These are the activations of a small neural network, seen along a few directions. Each row is one input.
Each table varies a few parts of the input and shows all the possible inputs, shuffled.
A made-up example of a description, with smaller parts first: ring(8) and (point or line(11) or (values(2) and line(6))).
Shared parts are said once, and a part with two or three values counts as separate values.
In the rows, 128 means zero.

Other details of the inputs shift rows strongly along two fixed directions, in all tables alike. That doesn't count.

A family of inputs:
r1: [113 212  93 125 138 171 129 123 127 120 150  88 165 186]
r2: [116 148  88  99 135 138  96 114 156 136 143 129 185 151]
r3: [155 168  68 111 176 146  97 131 117 139 141 133 185 165]
r4: [151  63 130 149 138 102 123 162 139 112 169 127  57 146]
r5: [144  64 112 161 179 123  95  79 162 134 173 132 212 123]
r6: [111 169 206  55  70 110 172 206  49 103  77 111  75 101]
r7: [158 102 113 169 178 121  58 100 177 161 167 156 176 125]
r8: [ 87 129 180 101  78  86 188 148 128 132  96 142  40 100]
r9: [139 141 111 173 169 146  80 134 167 120 158 123 206 121]
r10: [ 98 134 180  55  90 127 196 164  41 102  57 123  51 139]
r11: [ 76 188 159  68  64  93 201 169  79 122  73  99  27 133]
r12: [159 113 117 177 182 112  76 102 193 161 162 148 163 121]
r13: [124 136 187 121  70  95 162 137 104 109  93 115  13  81]
r14: [126 250  85  65 165 138 119 163  88 123 105  59 150 199]
r15: [132  73 145 143  65  70 160 104 149 162 126 186  85  84]
r16: [121 175  88  60 134 168 137 140  82 116  71  81 170 207]
r17: [145 134 105 205 148 124  82 123 169 129 158 118 186 121]
r18: [134 102 150 136 120 137 102 117 137 113 132 148  96  83]
r19: [116 135 167 142 107 134 153 123 156 136 142 142 103 120]
r20: [131 107 134 174 119 127 137 159 104 118 136 156 121  87]
r21: [126 136 156 119 120 130 131 132 134 100 112 126  79  94]
r22: [119  66 157 148 136 118 143 110 109 123 130 151 117 115]
r23: [148  13 177 181  81  94 138  79 153 164 107 178  84  96]
r24: [112 126 169 140 115 131 128 171  98 112 127 137 112  94]
r25: [108 141  64 114 177 160 122 128 115 125 133  80 181 161]
r26: [102 137  86 130 148 147  95 112 158 131 157 143 173 147]
r27: [146 159 111 110 106 153 141 119 124 139 143 139 160 146]
r28: [132 107 106 123 131 128 138 116 133 140 100 107 154 147]
r29: [108  79 171 124  84  95 190 142 101 140  78 128  45 101]
r30: [ 99 192  84  54 153 203 142 156  61  96  77  81 157 212]
r31: [108  90 159 112 139 111 159 132  94 113 126 123 115 114]
r32: [148 163  54 124 165 189  93 119 120  96 145 125 180 139]
r33: [109 198  74  37 159 157 148 152  77 117  94  44 187 189]
r34: [172  32 163 149 103  67 128 148 155 130 161 146  45 117]
r35: [147  11 185 175  94  85 135  79 152 152 119 184  95  87]
r36: [134 119 167 114 104  90 172 161  76 143 101 164  32 101]
r37: [115 174 106 113 154 192 104 123 134 121 162 122 188 169]
r38: [152 111 127 151 139 129  85  97 183 115 141 135 146  93]
r39: [141  88  86 154 182 130  95  86 161 140 161 114 210 133]
r40: [ 86 165 147  49  63 107 208 173  57 118  74 136  42 126]
r41: [123 189  94 115 198 155  99 148 129 124 136 105 156 167]
r42: [161  92  95 209 147 140  84 120 157 134 171 160 203  99]
r43: [161 129  92 176 140 131  70  79 184 124 155 117 162 114]
r44: [178  57 132 181 104 109 107  85 166 134 145 179 111  62]
r45: [115 124 169 171 128 120 135 160 137 113 129 133 113  90]
r46: [112 164 136  36 138 143 161 149  55 100  89  94 156 178]
r47: [116 153  94 115 142 129 112 111 178 137 139 126 175 147]
r48: [121 181  91  98 193 166  86 150 109 125 141 112 168 171]
r49: [114 215 122  80 143 125 148 172  76 119 100  82  79 167]
r50: [117 101  89 145 184 137 112 103 135 129 155 113 180 131]
r51: [139  83 202 145  68 106 145 110 152 160 140 172  88  87]
r52: [115 141 125 131  88  84 142 111 155 151 120 130 103 122]
r53: [118 152 132 179 129 127 126 155 122 115 135 110 123 117]
r54: [148  97 160 197  84  96 131  81 190 166 161 153 110 102]
r55: [157 110 103 147 152 154  53  87 177 117 161 139 184 105]
r56: [104 167 113  68 119 160 163 156  66 110  66  92 112 180]
r57: [141 101 172 168  99 112 134  97 191 156 152 160 121 100]
r58: [135 117 136 153  95 141 156 115 128 143 152 169 110 115]
Each input here is: values(2) and (point or ring(8) or (line(4) and values(5))).
The inputs of r28 and r29 match in every part but the values(2) part. If r3 is changed in the same way as r28 into r29, which row does it become?
Answer: r36
The inputs of r37 and r51 match in every part but the values(2) part. If r20 is changed in the same way as r37 into r51, which row does it become?
Answer: r42
Which other rows does r26 become when the values(2) part takes its other values? List them by row number.
Answer: r2
Which other rows does r15 become when the values(2) part takes its other values? List them by row number.
Answer: r40
Which other rows does r45 become when the values(5) part takes its other values? List them by row number.
Answer: r8, r19, r21, r41

A family of inputs:
r59: [139 167 103 159 186 179  60 127 188 101 224 157 206 121]
r60: [174 117  82 123 148 130 116 138 138 153 180 163 191 168]
r61: [193  28 198 157  81  62 130 111 147 189 150 190  84 110]
r62: [170  97  62 155 165 138  92 138 112 103 167 160  97 128]
r63: [130 136 104  49 138 138 124  94 135 131  86  84 145 160]
r64: [ 44 191 136  96 140 121 143 193 120 131  98 132  99 193]
r65: [ 99 199 126 135 152 128 186 152  74 155 133 105 133 145]
r66: [ 67 172 169 115  77 106 194 167  76 119 146  99  84 106]
r67: [112 110 121  37 119  90 166 103 112 127  70  96 111 129]
r68: [128  16 177 178  75  80 162  21 153 165 133 152  60 109]
r69: [126 178 145 128  60 160 131 128 103 134  98 161 129  97]
r70: [130 116  95  81 162 110 130 172  42  84  83  69  85 138]
r71: [176  85 101 149 177 125  74 112 149 160 140 114 226 165]
r72: [149  90 164 179 118  35 133 145 164 172 132 133 130  76]
r73: [141 123 109  83 154  96 143 163  92 133 103  90 191 162]
r74: [163 122  56 117 167 174  70  56 194 151 164 138 202 178]
r75: [119 159  66 207 237 160  95 124 178 173 157 127 178 162]
r76: [105 124 110  83 105 147 164 132  65 102  52 127 175 103]
r77: [138 156  82 136 163 139  72  60 216 156 140 100 183 135]
r78: [131 136 140 116 111 157 197 110 108  72  71  96  98 204]
r79: [ 97 189 109 115  99 137 146 141  94 111  70 116 179  93]
r80: [139 173  58 181 123 192  96 101 162 128 162 184 221 110]
r81: [125 203  83  67 112 133 138 120 169 130 142 132 117 143]
r82: [ 81 100 143 108 109 133 194 145  62 118 150 113 118 127]
r83: [130   4 177 205 120  78 198  97 104 191 152 187  80  84]
r84: [109  61  50 181 147 207  91 111 181 104 189  91 225 182]
r85: [132  95 179 204  59 112 118  96 152 156  84 169 120  35]
r86: [134 146 103  32  99 126 165 114 127 121 118 155  88 153]
r87: [124  78 121 136 211 155  75 115 148  88 168 121 229 107]
r88: [119 140 185  64 151 153 134 161  80  83  94  92 127 120]
r89: [ 95 104 155  99 165 133 203 156  64 163  71 132  45 153]
r90: [173 175 107 156 148 134  77 130 168 163 179 130 198 167]
r91: [160 121 123 179 118  99 108 154 135 118 158 165  24  78]
r92: [183  24 159 186 118  92 104 121 125 128 138 178  17  85]
r93: [122 150 108  82  76 183 174 144  65 108  93 178 139 119]
r94: [142 178 138 101 133 101 118 159 120 147 110  82 163 159]
r95: [ 92 182 186  79 149 124 139 183  98  70 117  88 145  94]
r96: [127  85 155 151 101  48 144  74 208 166 116 129  84  46]
r97: [146 122 129  99 144 128 114 162  52  89  76  81  70 144]
r98: [129 178 149 165 101 147 178 122 160  87  98  83  90 168]
r99: [123 174 105 116 153  96 133 184  74  87  98  70  78 110]
r100: [ 71  84  56 150 208 167  68 122 171 143 155 158 207 223]
r101: [119 230 169  68 143 176 102 172 101  86 144 102 143 145]
r102: [141 219 118 103 123 138 114 192  79  97 110  93  56 143]
r103: [128  90 178 226  76  74 142  48 195 175 156 142  63  84]
r104: [162  76 161 221 123  69  84 133 146 127 126 123  31  63]
r105: [137 126 190  76 137 167 117 145 100  96 143 138 120 123]
r106: [133 143 155 167 189 161  51 113 178 109 169 108 201 111]
r107: [ 90 151  86 149 139 104  95 101 180 154 167 124 169 166]
r108: [ 87 101 116  90 112 100 136 107 119 144 124 124 123 179]
r109: [ 77 152 162 125  49 148 191 196 123  97 118  63  65 125]
r110: [133 143 136  86  70 179 148 129  64 117  74 161 138 124]
r111: [136  82 165 115 141 156 118 139 136  95 185 193 122  89]
r112: [144 151 118 122 106 121  97  74 206 166 153 145 108 126]
r113: [149 200 122  96 110 109 133 184 121 145 154 135 137 150]
r114: [144  17 170 186  72 111 139  76 135 148  81 189 123  47]
The inputs of r85 and r114 match in every part but one. If r113 is changed in the same way as r85 into r114, which row does it become?
Answer: r60
What do these inputs look like to the network?
Answer: values(2) and (ring(8) or (line(4) and values(5)))
Which other rows does r104 become when the values(5) part takes its other values? List them by row number.
Answer: r77, r85, r94, r106
Which other rows does r110 become when the values(2) part takes its other values? List them by row number.
Answer: r69
